Each row below is a small network's average activation on inputs in which a field has the value named, seen along a few directions.
Related values have similar rows: they may be neighbours, one step apart, or belong to one group.

E, 9 values:
e5: [-22  -5 -21  -4 -25   4   2   9 -11 -30  -8 -17  29  34  -7   2  -4  14
 -10  27  30  -1]
e8: [ 12  27 -17   2  -7   1 -30 -34   2  14 -11   5 -16 -13 -15   5   5  11
 -14  -6  -1  -5]
e1: [ 22  20 -15   3   1  10 -23 -38   8   7 -12   7   0  -7 -11  21  19  16
 -30  26   2 -18]
e2: [ 14 -13  44   7  18  -2  44  37   2  11  29  10 -10 -21  13 -16 -12 -30
  31 -38 -22  25]
e4: [-26  -4  -8  -1 -16  -1  -6   3  -6 -40  -2 -10  16  31   3   2  -8   4
   1  12  22   4]
e9: [ 18 -24  33  -9  31 -12  54  26  12  36  15  11 -10 -21  17   1 -21 -20
  30 -23 -50   2]
e3: [  0 -21   7  11  44  -3  -1  20  16  18  15 -12 -33 -23   8 -21  -1 -24
  17 -32 -23  13]
e6: [-26   0  -1   0 -22   0  -7  -4  -6 -37 -12   1  24  25   5  -5   1  12
   7  34  37  -6]
e7: [  8  19 -22  -9 -24   3 -31 -19 -17  20 -14   4   0  -6 -12  11  20  17
 -33   1   3 -14]
E is arranged as 3 separate groups.
List the group mates of e8, in the order listed.
Answer: e1, e7
List the group mates of e6, in the order listed.
Answer: e5, e4

W, 9 values:
w9: [-18  -3  -8  -5 -16  -4  10   3  -3 -24  -4  -8  18  26  -1   2 -16   7
   7  13  13   2]
w2: [  1  20 -22   4  -9   9 -45 -34  -1  -2 -18   5  -1  -2  -6   7  16  17
 -22  13  16 -16]
w3: [  8  -9  15   1  16  -1   9  19  -1  26  11   7 -15 -22  11 -10  -8 -17
  13 -41 -26   7]
w1: [-13 -10   8  -6 -13  -7  25  19  -6 -11   1  -5  15  14   0  -9  -4   1
  13  17  14   5]
w6: [-25  -6  -7   3 -13   1  -8  10  -7 -40   2 -16  13  28  -2  -5   6   2
  -4  20  32   9]
w7: [ 16  -8  31   8  22   5  25  10  11   5  14  14  -2 -15  14  -1  -5 -16
  17  -9 -15   4]
w5: [ 10   7  -9 -13  -5  -3 -14 -21  -5  18 -12  11   0  -4   0  22  11  12
 -21   9 -16 -20]
w8: [  5 -15   9   4  34  -8  17  16  16  22  12  -8 -26 -19   3 -15 -13 -18
  23 -26 -27  12]
w4: [ 16  25 -17   4 -15   7 -21 -24  -4   6  -5   0  -3  -5 -20   9  14  12
 -26   6   9  -2]
W is arranged as 3 separate groups.
List the group mates of w4, in the order listed.
Answer: w2, w5
List the group mates of w7, in the order listed.
Answer: w3, w8

P, 15 values:
p3: [  4   3  21  -3 -16  11  37  -9  -1 -36  -5  15  47  25   5  23  -1  12
   1  60  26 -10]
p13: [ 29  -2  28 -10   9 -11  33  14  -8  50  13  23 -14 -39  11  -2   2 -13
  12 -28 -42   0]
p15: [-16 -21   4   3  18  -1   9  17   5  -9   4  -7  -7   6   7 -13 -11 -11
  19  -9   7  10]
p5: [ 16 -15  23   0  22  -3  28  23   2  26  15   7 -12 -30  12  -9   1 -19
  13 -21 -24   9]
p11: [-17  -6   3  33  45   7  -8   3  38 -40  15 -26 -20   8  11 -23 -24 -16
  29  -7   4  28]
p8: [-12  -2   5 -14 -32  -2  29   9 -16 -15  -9   4  36  33  -1   6  -5  17
   0  34  21  -5]
p14: [-11  14 -28 -10 -37   1 -17   0 -21   1 -14  -6  17  10 -13   9   8  18
 -21   6  17 -13]
p10: [  7  27 -21   4 -17  14 -61 -30  -8  10 -17   2 -10 -14 -23   5  29   8
 -32  -8  16 -14]
p2: [ 25  32 -23  19  11  14 -56 -58  21   0 -10  10 -28 -11 -14  21  16  12
 -38  -1   7  -7]
p6: [-17   6  -9  -8 -13  -5   1   3 -16 -19  -3  -6  13  20  -5   9  12  10
  -3  28  17  -8]
p4: [ -6 -20   6  -4  10 -12   5  28  -5  20  12  -3 -14 -15  15 -20  -4 -15
  14 -34 -25   6]
p7: [-26  -9   5  -9 -25 -10  -3  19 -19 -12  -1  -1  13  16   9 -17  -2   1
  13  -4  10   1]
p12: [-25 -21  -7  16  17  -3  -8  21  12 -20  11 -25 -16   7   6 -37 -16 -14
  22 -22  10  25]
p1: [ 45  -1  25  -7  28  -4  43  -7  19  35  12  22 -10 -30   4  33 -10 -13
   4 -11 -55 -10]
p9: [  3  15 -30  -9 -20   6 -31 -32  -2   7 -24  -6   5  14 -22  16   7  23
 -34  18  11 -13]
P is arranged as a tree with 2 forks.
List every value one step from p8, in the order listed.
Answer: p3, p6
List every value one step from p1, in the order listed.
Answer: p13
List every value one step from p15, in the order listed.
Answer: p4, p7, p12
